A small network was shown many inputs. Here are its activations along a few directions, one row for each input.
Each table varies a few parts of the input and shows all the possible inputs, shuffled.
A made-up example of a description, with smaller parts first: one of 2 separate values, together with either a single point or one of 9 places along a line or (one of 5 places around a ring, together with one of 6 places along a line).
Shared parts are said once, and a part with two or three values counts as separate values.
(in the rows, 100 means zero)

Other details of the inputs vary at random and push rows far along three fixed directions, the same in every table; ignore that.

A family of inputs:
row 1: 102 79 139 74 105 92 126 117 77 88 89 113 102
row 2: 59 81 62 104 101 47 109 111 81 114 63 153 71
row 3: 68 72 86 100 96 70 120 99 90 99 99 148 68
row 4: 82 96 108 119 71 105 93 101 105 73 116 101 79
row 5: 82 92 117 90 72 80 104 116 60 66 89 119 63
row 6: 121 105 122 101 95 122 81 81 77 109 108 64 113
row 7: 108 103 66 77 126 119 99 79 98 172 71 105 129
row 8: 113 124 104 119 85 130 77 92 120 85 115 68 108
row 9: 110 129 99 123 60 118 84 95 101 64 122 65 71
row 10: 84 80 96 73 105 84 108 98 59 114 77 132 91
row 11: 81 102 65 142 77 116 88 104 147 87 124 104 74
row 12: 96 111 78 125 95 90 102 101 157 112 72 97 107
row 13: 93 112 76 127 126 48 107 96 141 107 109 133 123
row 14: 76 92 98 72 94 86 104 121 69 88 77 129 81
row 15: 103 115 98 132 111 51 113 96 128 87 133 113 109
row 16: 130 103 135 117 54 133 118 83 106 90 124 66 83
row 17: 146 117 153 71 105 134 93 91 65 102 95 42 132
row 18: 60 82 79 93 135 66 97 117 102 95 97 153 113
row 19: 95 87 142 108 102 55 119 111 90 57 141 137 97
row 20: 130 118 96 66 109 149 90 84 70 145 93 75 120
row 21: 75 63 104 104 106 58 132 107 111 85 97 145 83
row 22: 95 104 91 115 67 106 100 86 95 75 120 98 58
row 23: 85 111 48 108 140 103 70 106 128 137 97 115 134
row 24: 106 98 112 136 61 99 119 95 134 79 110 85 73
row 25: 108 111 84 105 94 111 91 80 83 110 108 85 91
row 26: 90 97 81 134 65 100 121 94 149 104 98 110 73
row 27: 135 104 124 78 93 143 102 71 65 133 107 69 114
row 28: 140 110 139 77 128 117 102 95 81 101 140 80 152
row 29: 106 109 90 106 128 96 74 89 105 116 102 93 141
row 30: 90 120 70 114 88 100 96 115 161 100 74 101 98
row 31: 106 98 95 94 128 96 101 95 126 122 86 97 129
row 32: 109 125 114 111 58 130 91 118 115 57 109 75 74
row 33: 90 65 120 84 103 78 134 113 89 97 91 132 92
row 34: 97 122 94 131 64 104 86 114 127 50 114 80 65
row 35: 121 92 100 75 114 124 113 80 95 152 85 88 129
row 36: 115 79 168 87 102 86 120 109 58 64 117 85 95
row 37: 102 82 138 67 82 114 112 106 39 80 110 111 75
row 38: 124 90 128 89 99 119 116 85 98 114 102 80 114
row 39: 107 98 86 120 99 98 108 90 145 114 101 90 108
row 40: 104 124 76 92 122 107 76 103 111 111 79 93 123
row 41: 84 112 62 123 92 116 82 97 150 112 92 99 103
row 42: 98 107 76 125 95 124 79 92 126 108 117 94 102
row 43: 146 96 151 69 103 143 117 81 78 118 111 59 132
row 44: 105 77 167 95 86 94 106 100 31 68 126 83 84
row 45: 104 118 81 127 104 121 67 88 126 103 126 86 115
row 46: 88 80 123 78 106 104 100 118 61 93 108 110 96
row 47: 120 122 103 135 89 128 69 86 108 88 143 66 109
row 48: 127 110 143 131 88 121 81 89 69 71 156 57 99
row 49: 98 117 103 137 63 108 85 99 127 57 123 78 79
row 50: 75 84 88 84 129 56 105 118 104 96 66 138 105
row 51: 84 75 92 76 117 84 115 97 72 118 94 137 94
row 52: 90 78 116 74 120 80 120 124 90 106 76 124 108
row 53: 135 103 119 81 128 140 71 73 62 144 106 66 148
row 54: 125 110 102 85 140 103 92 87 101 153 65 68 151
row 55: 88 86 107 84 128 53 106 112 80 94 75 114 109
row 56: 95 69 111 87 111 67 125 97 92 115 76 127 107
row 57: 111 90 92 94 113 107 114 78 111 139 99 102 118
row 58: 87 128 57 116 89 109 84 120 150 101 74 103 90
row 59: 128 113 99 73 159 98 93 89 97 147 105 98 179
row 60: 98 66 138 82 94 97 136 102 67 81 124 118 79
row 61: 89 110 63 87 140 92 91 117 136 125 72 109 126
row 62: 72 116 50 143 97 87 81 99 167 87 107 119 96
row 63: 97 106 70 128 76 102 103 82 121 108 116 95 76
row 64: 82 73 90 103 107 59 124 97 90 131 70 135 98
row 65: 79 116 69 119 83 101 96 124 144 64 104 107 65
row 66: 84 86 89 83 103 81 101 99 61 120 74 128 89
row 67: 102 101 95 106 106 103 109 106 143 98 100 94 108
row 68: 99 76 129 89 86 93 119 90 54 83 122 115 73
row 69: 61 65 95 121 103 57 99 104 78 88 98 145 79
row 70: 117 106 95 81 141 128 67 93 87 133 114 87 150
row 71: 112 133 65 89 137 98 74 92 99 149 47 80 146
row 72: 84 60 128 94 95 80 137 120 94 65 121 128 71
row 73: 81 87 85 70 118 88 104 109 67 109 95 133 90
row 74: 100 127 73 123 94 96 80 103 127 93 89 81 98
row 75: 108 87 159 66 87 106 116 131 58 62 104 94 88
row 76: 148 104 161 68 107 140 102 86 73 109 103 49 134
row 77: 88 87 118 92 105 57 111 118 77 83 70 113 93
row 78: 112 132 87 117 67 120 83 94 103 97 89 69 86
row 79: 108 109 93 110 133 89 77 89 96 119 101 89 139
row 80: 113 69 159 73 86 110 134 102 50 89 115 102 86
row 81: 84 118 42 116 87 114 92 97 140 110 100 110 77
row 82: 59 82 78 94 111 43 111 129 114 90 53 151 88
row 83: 88 113 81 96 105 100 90 117 117 78 89 108 92
row 84: 113 116 102 102 92 124 94 111 135 77 110 73 100
row 85: 105 95 93 127 93 90 114 93 140 97 110 88 96
row 86: 108 109 99 117 60 136 112 89 116 82 141 80 63
row 87: 112 92 81 81 143 102 108 86 126 154 82 103 149
row 88: 108 129 88 108 65 130 83 96 108 91 93 77 84
row 89: 91 125 68 108 81 122 83 115 129 81 111 90 71
row 90: 105 124 100 106 63 138 86 108 110 59 129 74 66
row 91: 103 101 103 131 61 110 116 89 127 82 130 89 71
row 92: 112 113 89 68 146 121 75 100 91 140 82 85 155
row 93: 124 105 118 115 103 113 77 80 71 115 119 64 115
row 94: 111 103 94 115 84 124 116 88 127 108 121 90 92
row 95: 99 77 135 93 77 93 120 91 50 85 107 113 71
row 96: 72 82 112 87 112 81 100 119 78 76 97 127 98
row 97: 98 92 148 107 93 82 97 109 53 65 117 93 88
row 98: 78 92 90 70 117 80 91 111 69 97 80 128 95
row 99: 94 123 68 116 77 106 79 99 123 81 101 89 75
row 100: 92 79 111 87 126 62 112 107 94 99 81 123 111
row 101: 99 116 64 86 150 113 73 100 117 141 87 98 158
row 102: 108 131 66 79 134 110 71 96 107 146 50 92 147
row 103: 139 117 135 85 112 123 86 94 83 95 105 48 126
row 104: 83 108 59 133 63 115 112 102 148 108 103 107 57
row 105: 102 72 155 78 99 91 128 123 75 57 118 107 86
row 106: 124 131 126 115 55 130 85 102 97 62 108 54 83
row 107: 78 68 90 95 118 56 127 91 88 123 84 139 99
row 108: 94 85 107 75 102 96 106 97 52 96 105 122 84
row 109: 71 127 35 126 71 102 90 120 157 93 79 117 65
row 110: 76 79 79 100 107 65 114 96 77 132 72 134 85
Each input here is: one of 5 places along a line, together with either a single point or one of 5 places around a ring or (one of 2 separate values, together with one of 8 places around a ring).
Q: Changing only the place on the line of 5 turns row 66 into row 20. The same change can be made to row 6. Which row results?
A: row 46
Q: Changing only the place on the line of 5 turns row 12 into row 76. The same change can be made to row 34. Which row results?
A: row 40
Q: Changing only the place on the line of 5 turns row 25 into row 73. The same change can be made to row 71. Which row results?
A: row 58
Q: Which other rows does row 36 become when the choice among 2 separate values takes its other values? List them by row number.
A: row 54
Q: Which other rows does row 26 become when the place on the ring of 8 takes its other values? List them by row number.
A: row 10, row 27, row 38, row 76, row 82, row 88, row 102
Q: A walk changes only the place on the line of 5. It starts at row 15 and steps to row 13. List the rest of the walk in order.
A: row 19, row 59, row 28
Q: Which other rows does row 88 become when the choice among 2 separate values takes its other values? List them by row number.
A: row 98
